A small network was shown many inputs. Here are its activations along a few directions, one row for each input.
Each table varies a few parts of the input and shows all the possible inputs, shuffled.
A made-up example of a description, with smaller parts first: one of 4 places along a line, together with either a single point or one of 9 places along a line or (one of 2 separate values, together with one of 8 places around a ring).
Shared parts are said once, and a part with two or three values counts as separate values.

Other details of the inputs vary at random and push rows far along three fixed directions, the same in every table; ignore that.

Rows:
row 1: [-21  -6  -3  11   2 -12  -5  14  -8   8   4   4]
row 2: [ 60  32  21 -14   3  22   5  43  27   1  -7  10]
row 3: [-22   1  -9   4   9   7   1   8 -10   2  21  14]
row 4: [-20   4  -9   3   6   6  -2  10 -11   1  18  14]
row 5: [-22  -9  -3  10   4  17   0   6  -7   7  10   9]
row 6: [ 57  32  25  -9   2  28   3  37  25   4 -25   2]
row 7: [-16  -7  -5  16   6  -7   0  10 -10  11   8   7]
row 8: [ -5 -26 -18 -57  15  -2   0 -47  -3 -29  13  -5]
row 9: [-24  -7   3   8   3  -1  -6   8 -11   9   1   4]
row 10: [  7  49  12  99 -59 -37   1   4  37   3  -7 -14]
row 11: [ 57 -14  21 -98  36  31  -3  28  -6  -2 -34  -3]
row 12: [-16 -13  -3  15  -7  -2   7  12 -14  12   6   1]
row 13: [  5 -29 -17 -46   5  -9   5 -51 -17 -18  -6 -19]
row 14: [-20  -7   3  15   3   1  -1   7  -7  12   6   8]
row 15: [ 64  26  24  -6   1   7   2  42  23   8 -22   0]
row 16: [ 61  30  24 -11   2   4  -3  44  18   5 -29  -3]
row 17: [-18  -6  -4  14  -5  -3   5  10 -18  12   1  -1]
row 18: [-17  -5  -6  13   7  -7  -2   9 -14  11   6   5]
row 19: [ -1 -27 -10 -46  14  -4  -2 -51 -10 -16  -3 -12]
row 20: [-28  -2  -1  11  -2   8  -5  10  -4   3   3   4]
row 21: [-24  -2  -5   9   6  15  -1   6 -11   7   5   7]
row 22: [-22  -9  -2  10 -10  -8   1  15 -14   9  -1  -1]
row 23: [ -4 -25 -16 -48  15  10  -1 -53 -10 -22  -2 -11]
row 24: [-17  -2  -6  14   5  -9  -4  10 -14  10   4   5]
row 25: [-22   1  -7   2   4   4  -3  12  -9  -1  17  13]
row 26: [-19   2  -7  11   4   6   2   9  -3   3  22  16]
row 27: [ 34  18   1  21 -31 -37   2 -88  50 -34  -9 -31]
row 28: [-26  -1  -3  11   1  11  -5   8  -9   4   2   5]
row 29: [-17 -10  -3  15  -5  -3   7  11 -15  12   3   2]
row 30: [ 36  13   3  24 -34 -36   3 -86  55 -33  -4 -30]
Each input here is: one of 5 places along a line, together with one of 6 places along a line.
Changing only the place on the line of 5 turns row 10 into row 16. The same change can be made to row 17. Which row results?
Answer: row 18
Start at row 11 and move only the place on the line of 6, one step at a time. The first step leads to row 9. Which rows follow, in order?
Answer: row 19, row 27, row 14, row 30
Change only the place on the line of 5 in row 2. List by row number the other rows that result.
Answer: row 5, row 12, row 15, row 30
Change only the place on the line of 6 in row 6. List by row number the other rows that result.
Answer: row 5, row 20, row 21, row 23, row 28

Rows:
row 31: [ 39   6  10 -35  18  35   8  71 -22  18 -21  11]
row 32: [ 41  21  23   8 -16 -15  12 -22  33   0 -20 -19]
row 33: [ -2  41  11  63 -23 -32  -5   1  28   5 -10  -9]
row 34: [-68  39   2 107 -31 -44 -15  24  11  25  13   6]
row 35: [  3   7   8 -24  20   9 -12  51 -33  19  -9  13]
row 36: [-37 -11 -34  27 -36 -45   6 -89  10 -40  22 -26]
row 37: [ 14  26  22  50  -6   3  -3  51  15  19 -26   6]
row 38: [-76 -26 -32   9 -12 -25  -4 -25 -28 -12  29  -2]
row 39: [-92 -59 -29  13   9 -10   7 -44 -65  16  42  10]
row 40: [ -90  -64  -40   -5    6  -39  -10 -106  -28  -27   22  -11]
row 41: [-23 -10   0 -47  25  24  -9  78 -49  24  -2  24]
row 42: [ 62   8   0 -23 -20   1  14 -24  23 -14 -19 -18]
row 43: [ 49  -7   6 -19  -5 -11  -4 -50  29 -24 -26 -34]
row 44: [ 34  13  13  10 -23 -27 -12 -42  37 -21 -21 -29]
row 45: [ 61  21   8 -21  -3 -12   0 -27  13 -17 -22 -18]
row 46: [ 75 -10   7 -96  42  19   6 -12   3 -12 -42 -22]
row 47: [ 29 -10   2 -37 -12 -33 -18 -76  33 -39 -20 -37]
row 48: [-17 -61 -24 -72   8  -2  17 -78 -32 -22  14 -13]
row 49: [ 45   8  16  16 -24  -7  -2 -18  37  -3 -23 -24]
row 50: [ 46  25   0  31   8 -52   8  58  27  10  48  32]
row 51: [-15  -7   7 -44  39  66   4  34 -12   7  27  37]
row 52: [ 18  27  21  37 -31   7  17  53  11  15  -5   3]
row 53: [ 32  -2  22   9 -26 -17   2 -44  34 -11 -15 -28]
row 54: [ 46 -35   2 -77  24  16   4 -29   1 -12 -34 -11]
row 55: [-19 -37  -9 -38  40  39   4  52 -68  40   4  22]
row 56: [-71   9 -11 108 -28 -27   2   4  -1  34  21   5]
row 57: [  7  46   4  23  -5  17  -8 -12  44 -25  22  15]
row 58: [ 31  15   7 -43  32  68   1  36  13   0  10  29]
row 59: [-14 -19  -7 -31  28  40  10  80 -49  23  -1  16]
row 60: [ 67  15   4 -13   0  -4   6 -28  12 -15 -23 -21]
row 61: [-71 -40 -26   7   7  23  12  45 -57  29  26  20]
row 62: [-71 -31 -33 -56  38  23 -18 -48 -20 -31  47  25]
row 63: [-36  33 -14  71 -11  11  -4 -25  34 -17  41  16]
row 64: [ 12  21  35  45 -17   3   4  47  17  24 -21   9]
row 65: [  5  50  15  69 -35 -10   0  59  12  17  -4  10]
row 66: [-10  -2  16 -23  20   7 -19  52 -14  15 -22  13]
Describe the family of inputs behind these rows.
Answer: either a single point or (one of 5 places along a line, together with either a single point or one of 6 places along a line)
Start at row 43 and move only the place on the line of 6, one step at a time. The first step leads to row 37. Which rows follow, in order?
Answer: row 46, row 60, row 31, row 59
